A small network was shown many inputs. Here are its activations along a few directions, one row for each input.
In each table, some parts of the input vary, and every possible input appears once, in random order.
A made-up example of a description, with smaller parts first: one of 6 places along a line, together with either a single point or one of 11 places around a ring or (one of 3 separate values, together with one of 5 places around a ring).
Shared parts are said once, and a part with two or three values counts as separate values.
In the rows, 128 means zero.

Other details of the inputs vary at random and push rows far along three fixed directions, the same in every table; ignore that.

A family of inputs:
row 1: [ 78 196 145 144  75 102 119  88  82 103 103 153 148]
row 2: [112 153 181 131 104 138 125 120  87 144 112 170 121]
row 3: [148 102 110 163 185 129 132 141 178 124 142  83  96]
row 4: [142 107 162  44 147 133 111 150  94 144 109 169 117]
row 5: [172  88 151 143 178 141 108 139 151 129 118 104  79]
row 6: [157 130 192 140 106 155 130 108  98 153 103 148 102]
row 7: [ 95 155 130  87 101  96  99 132  99 112 110 177 131]
row 8: [138 133 200 148 140 137 145 108  74 129  92 131 102]
row 9: [105 182 132 130  70 110 134  82  65 108  81 139 169]
row 10: [ 93 161  58 153 129  94 174 119 166 106 143  88 167]
row 11: [147 138 151 175 122 140 124  96 107 103  98  93 122]
row 12: [ 90 112 103  43 147  98 146 165  96 146 105 156 142]
row 13: [113 196 121 200  71 135 156  73 123 116 128 109 155]
row 14: [181  92 189 208  99 162 112  91 140 111 140 128  93]
row 15: [130 115 100 140 153 107 137 146 165 131 177 114 127]
row 16: [146 140 173 112  95 120 100 108  89 127 121 171 126]
row 17: [121 176 116 197  61 140 164  74 110 119 116  93 173]
row 18: [184  76 157 142 163 140 106 136 145 146 141 114 103]
row 19: [ 88 158  46 155 119 135 152 131 159 110 144  84 173]
row 20: [189  80 154 152 153 149 105 151 162 151 137 133  94]
row 21: [149  84 192  95 157 120 117 150 100 162 106 165  86]
row 22: [150  61  91 125 220 138 154 178 175 147 170  73 112]
row 23: [133 114  89 125 160 120 129 145 169 110 127  95 128]
row 24: [ 83 130 113  65 146  83 131 169 118 139 135 182 126]
row 25: [107 114 173  77 159 110 121 156  91 150 110 182 101]
row 26: [ 96 164  58 141 121 115 149 117 164  97 160  81 168]
row 27: [104 150 137  64 102 113 142 123  88 134 118 160 150]
row 28: [137 101  91 140 145  91 142 148 171 137 153 116 127]
row 29: [134 184 118 187  73 111 146  65 122  94 104  97 166]
row 30: [ 85 159  53 163 110 119 134 132 173 116 158 101 167]
row 31: [171 128 189 214 134 134 115  98 140 110 127 108  83]
row 32: [ 98 124 117  61 157 142 125 176 133 138 122 157 120]
row 33: [162 139 149 172 114 124 125  90 123 120 106 110 120]
row 34: [127  99 164  52 148 132 133 151  73 156 112 160 117]
row 35: [ 95 115 111  70 160 138 147 175 112 153 123 153 132]
row 36: [100 112 126  67 160 110 126 165 115 151 149 160 126]
row 37: [135 116 133 126 158 154 119 151 147 140 130 127  99]
row 38: [164 141 146 174 101 153 123  97 131 133 114 116 127]
row 39: [114 152 183 118 112 132 104 110  81 123 121 157 116]
row 40: [135  99  94 134 144 110 139 140 161 144 165 102 140]
row 41: [ 75 128  73  74  91 123 128 133 130 117 138 164 160]
row 42: [143 101  94 133 139 104 138 144 167 139 172 113 133]
row 43: [169 134 186 202 145 148 135  94 135 106 110  87  90]
row 44: [119 158 177 108 116 137 112 107  81 122 117 152 109]
row 45: [114 152 175 111 120 145 122 110  65 118 109 140 121]
row 46: [161 126 198 149  98 142 119 116 105 150 116 164  99]
row 47: [165  94 111 141 169 146 123 140 175 116 151  76 116]
row 48: [154  96 129 129 143 141 109 151 149 153 129 135 121]
row 49: [155  98 122 162 168 128 116 145 178 122 175  97 100]
row 50: [ 76 128  80  70  94 129 137 137 131 110 134 161 166]
row 51: [ 77 160  90  70 124 105 153 138 116 123 142 143 163]
row 52: [ 69 122  78  83  88 116 121 138 129 118 143 170 167]
row 53: [156 127 195 139 119 127 132 101  91 141  95 142  95]
row 54: [ 95 161 122  78  98 137 105 132 100 127 105 168 137]
row 55: [ 99 144  49 158  96 108 153 127 171 136 157 104 179]
row 56: [127 107 168  55 150 115 136 153  95 149  95 171 105]
row 57: [110 144  94 145 105 132 111 128 148 121 134 121 150]
row 58: [123 179 117 185  74 138 131  66 103  87 122  80 168]
row 59: [164 127 179 209 148 151 136  94 117 110 106  78  95]
row 60: [157 143 156 165 112 146 110  88 120 109 127 101 116]
row 61: [180 130 176 195 122 178 119  99 142 114 111  93 104]
row 62: [120  89  69 106 203 104 151 177 184 145 155 106 113]
row 63: [128 103 142 101 160 139 105 176 145 144 140 163  93]
row 64: [ 89 144  68  75 108 125 134 147 114 135 114 144 179]
row 65: [159 137 160 168 104 134 142  84 116 132 132 105 122]
row 66: [107 152 102 155 109 117 142 132 150 131 153 137 143]
row 67: [122 144 101 136 105 112 108 119 143 105 153 121 143]
row 68: [151 104 114 160 171 152 158 150 182 140 147  90 115]
row 69: [129 109 164  57 139 144 133 161 104 161 104 176 111]
row 70: [105 108 103  59 152 147 113 177 118 139 113 148 131]
row 71: [110 154 102 135 124 115 149 112 131 125 152 112 145]
row 72: [151  94 133 126 155 114 111 143 140 140 120 129 115]
row 73: [114 189 134 121  58 115 121  73  78 113 109 147 165]
row 74: [105 153  49 156  96 115 120 133 180 106 158 110 165]
row 75: [140 105 163  67 141 106  96 156 102 144 105 191 102]
row 76: [ 95 188 142 130  59 117 103  82  79 101 118 147 160]
row 77: [167  50 155 143 156 177 129 139 139 129 131 113  99]
row 78: [167  82 158 152 174 135 101 143 150 131 123 110  85]
row 79: [172  93  99 150 159 152 137 147 188 140 138  89 128]
row 80: [113 108  14 101 153 108 146 155 172 125 161  80 184]
Each input here is: one of 5 places along a line, together with either a single point or (one of 3 separate values, together with one of 5 places around a ring).
Changing only the place on the line of 5 turns row 20 into row 64. The same change can be made to row 63. Which row results?
Answer: row 19
Changing only the place on the line of 5 turns row 60 into row 76. The same change can be made to row 13. Which row results?
Answer: row 2
Changing only the place on the line of 5 turns row 5 into row 78. The same change can be made to row 44. Which row results?
Answer: row 39
Change only the choice among 3 separate values in row 48. List by row number the other rows that result.
Answer: row 18, row 72

A family of inputs:
row 81: [128 164 224 130 114 132 156  95  69 146  94 166  99]
row 82: [128 101 176  66 148 175  89 172 122 142 141 183  93]
row 83: [102 168  91 149  89 107 134 121 150 137 164 130 145]
row 84: [140 115 150  62 158 120 129 139  78 138 108 125 120]
row 85: [113 161  81  97  80 111 102 112 117 124 125 149 163]
row 86: [176  98  80 154 145 138 109 131 190 109 171  82 135]
row 87: [112 129  71  77 126 122 113 161 142 134 104 137 166]
row 88: [168 122 157 189 163 151 164 124 165 138 136  80  90]
row 89: [ 54 146  38  74 142  73 153 164 154 110 128 129 151]
row 90: [152 112 120 114 114 153  91 127 149 111 137 123 139]
row 91: [147 125 148 181 159 188 142 117 140 126 139  63 118]
row 92: [119 182 121 146  70  76 143  84  98 127 104 137 177]
row 93: [106 150 158 107 129 131 122 122  90 109  84 157 105]
row 94: [ 81 138  18 130 168  90 193 145 178 136 191  63 180]
row 95: [129 113 184  86 131 171  88 157 109 163 118 187  89]
row 96: [ 92 144 166 105 126 150 111 116  71 102  91 134 127]
row 97: [ 92 103 128  52 184 104 130 171  95 128 121 139 107]
row 98: [ 71 120  50  68 137  72 110 177 156 133 156 161 137]
row 99: [159  91 152 177 172 166 123 133 165 111 106  87  82]
row 100: [112 149 104 175  43 156 187  70 111 117 106 113 184]
row 101: [ 97 128  51  36 149  86 149 167 144 132 120 129 154]
row 102: [155  99 147 191 132 159  93 119 167  93 150 102 103]
row 103: [146  92 121 160 155 111 112 145 177 105 172 109 101]
row 104: [116 141 170 109 114 114 127 125 111 138 156 176 121]
row 105: [126 139 178  98 139 124 129 161  99 164 112 175 103]
row 106: [126 166 221 123 122 150 144 100  45 136 107 138 105]
row 107: [142 168 176 133  90 108 149  69  78 122  87 137 136]
row 108: [178 144 122 232  80 104 134  56 158 122 152  77 148]
row 109: [132  97 169  86 175 130  98 177 104 143  92 182  82]
row 110: [157 165 145 225  85 156 123  80 145 125 148 103 120]
row 111: [177  91 165 186 158 134 132 129 171 165 168 115  87]
row 112: [134 132 186  93 127 160  99 141 102 133 138 183  97]
row 113: [ 95 208 106 176  91 143 162  75  97 103 135  81 171]
row 114: [124 154 121 199 112  96 136 112 140 110 119 106 131]
row 115: [130 116 127  61 143 150 115 147 119 132  86 140 125]
row 116: [135 161 224 145 109 121 138 110  72 160  99 180 107]
row 117: [101 149  96 167   9 142 149  73 107 130 129 148 191]
row 118: [187  73 103 133 189 113 130 173 182 155 137  93 110]
row 119: [ 66 171  73 137  66 113 100 111 135 101 129 144 167]
row 120: [ 96 134  39  54 111  80 118 155 153 115 167 138 177]
row 121: [201  72 134 155 160 128 107 139 175 152 151  96  92]
row 122: [102 128  81  67 149  82 153 133 106 134 132 111 167]
row 123: [142  59 122 141 226 108 150 156 159 131 155  73  95]
row 124: [116 155  72 129  70 130 102 103 144 116 127 120 174]
row 125: [134 125 144 177  73 171 175  74  80 123 112  96 169]
row 126: [137 165 181 125  92 163 113  75  58 107  79 113 147]
row 127: [ 82 146 101 127 100  69 119 118 128 125 145 162 143]
row 128: [172  22  95 136 144 169 142 164 190 145 177 112 129]
row 129: [ 84 149  42  89 156 127 161 167 171 131 144 119 150]
row 130: [125 163  35 164 119 121 154  90 148  92 143  37 192]
row 131: [ 93 181 111 161  64 110 102  87 109 100 123 150 147]
row 132: [144  82 126 140 100 154 158 140 124 156 110 143 149]
row 133: [124 117 161  78 141 130 114 164 124 142 157 174 101]
row 134: [203  95 142 171 164 149 117 133 153 139 113  94 105]
row 135: [160 127 149 199 138 173 130 134 163 139 125  99 113]
row 136: [143 176 164 126  88 142 127  77  77 108  74 135 133]
row 137: [105 102 143  31 182 166 125 195 127 157 106 170  95]
row 138: [141 104 144  68 133  97 108 139 118 136 145 167 128]
row 139: [135 139 185 105 142 153 117 154  92 157  99 179  98]
row 140: [159  74 148 168 201 114 151 137 169 130 131  92  77]
row 141: [168  87 162 200 155 113 119 114 171 108 169 105  93]
row 142: [114 123 165 108 133 139  96 151 103 129  84 170 109]
row 143: [ 62 123  46  55 175 104 132 172 125 110 137 120 152]
row 144: [164 103 143 192 141 144  99 115 161  93 156 105  97]
row 145: [105 144 169 127 121  85 127 124  91 134  99 176 119]
Changing only one part turns row 115 into row 87. The same change can be made to row 81. Which row results?
Answer: row 116
Changing only one part turns row 144 into row 143. The same change can be made to row 82. Which row results?
Answer: row 91
Describe the family of inputs behind these rows.
Answer: one of 5 places along a line, together with either a single point or (one of 3 separate values, together with one of 4 places along a line)
Which other rows agree with row 124 in the place on the line of 5? List them by row number.
Answer: row 83, row 85, row 95, row 98, row 108, row 110, row 111, row 117, row 119, row 121, row 127, row 131
Change only the place on the line of 4 in row 82. List by row number the other rows that result.
Answer: row 104, row 112, row 133
Change only the choice among 3 separate values in row 103. List by row number the other rows that result.
Answer: row 120, row 133

A family of inputs:
row 146: [141 144 202 128 121 103 132 111  75 138  88 163  95]
row 147: [ 67 143  70  35 146 125 118 169 127 115 130 150 147]
row 148: [192  52 165 143 194 132 130 157 154 164 161 113  81]
row 149: [121 123 176 111 165 122 109 149 109 138 129 154  84]
row 150: [145 121 183  99 141 138 112 123  76 140  79 141 107]
row 151: [186  54 167 146 201 128 153 153 151 164 153 115  78]
row 152: [ 71 140  70  66 126 140 105 164 133 109 130 152 151]
row 153: [ 95 125  65  62 116 123 105 157 130 120 109 150 160]
row 154: [167 108  78 220 123 117 147 101 208 115 194  55 144]
row 155: [180 120 167 231 149 147 114 105 180 107 157  72  79]
row 156: [ 78 183 125 116 118 126 154 118  88 111 102 127 143]
row 157: [158 100  57 207 157 133 192 114 196 122 167  22 156]
row 158: [196  36 152 110 196 173 122 160 159 152 146 101  86]
row 159: [112 174 221 141 114 120 130  97  64 123  96 165  92]
row 160: [100 176 122 134  45 153 160 102  99 144 101 157 173]
row 161: [111 196 112 190  50 130 160  50  97 101 125  83 194]
row 162: [100 103  51  96 117 105 119 156 169 134 173 145 161]
row 163: [141 110 127  80 147 136 110 141 119 128 105 134 120]
row 164: [154 158 179 200  67 129  95  74 118 102 107 137 125]
row 165: [141 113 196 107 109 149 124 147 105 185 111 206 101]
row 166: [115 211 111 204  55  84 140  58 113  98 123 104 172]
row 167: [107 151  53 127 108  82 123 122 167 109 151 122 167]
row 168: [131 125 188  76 147 131 133 132  67 139  67 158 106]
row 169: [ 84 114  37  76 191 121 137 186 172 126 155  98 148]
row 170: [ 63 137  74  56 131 106  93 180 142 120 148 185 136]
row 171: [173 112 179 167  96 177 113 100 110 120 123 119 122]
Describe the family of inputs behind these rows.
Answer: one of 2 separate values, together with either a single point or (one of 3 separate values, together with one of 4 places along a line)
Changing only the choice among 2 separate values turns row 160 into row 165. The same change can be made to row 153. Which row results?
Answer: row 164
Change only the choice among 3 separate values in row 170. List by row number the other rows that result.
Answer: row 162, row 164
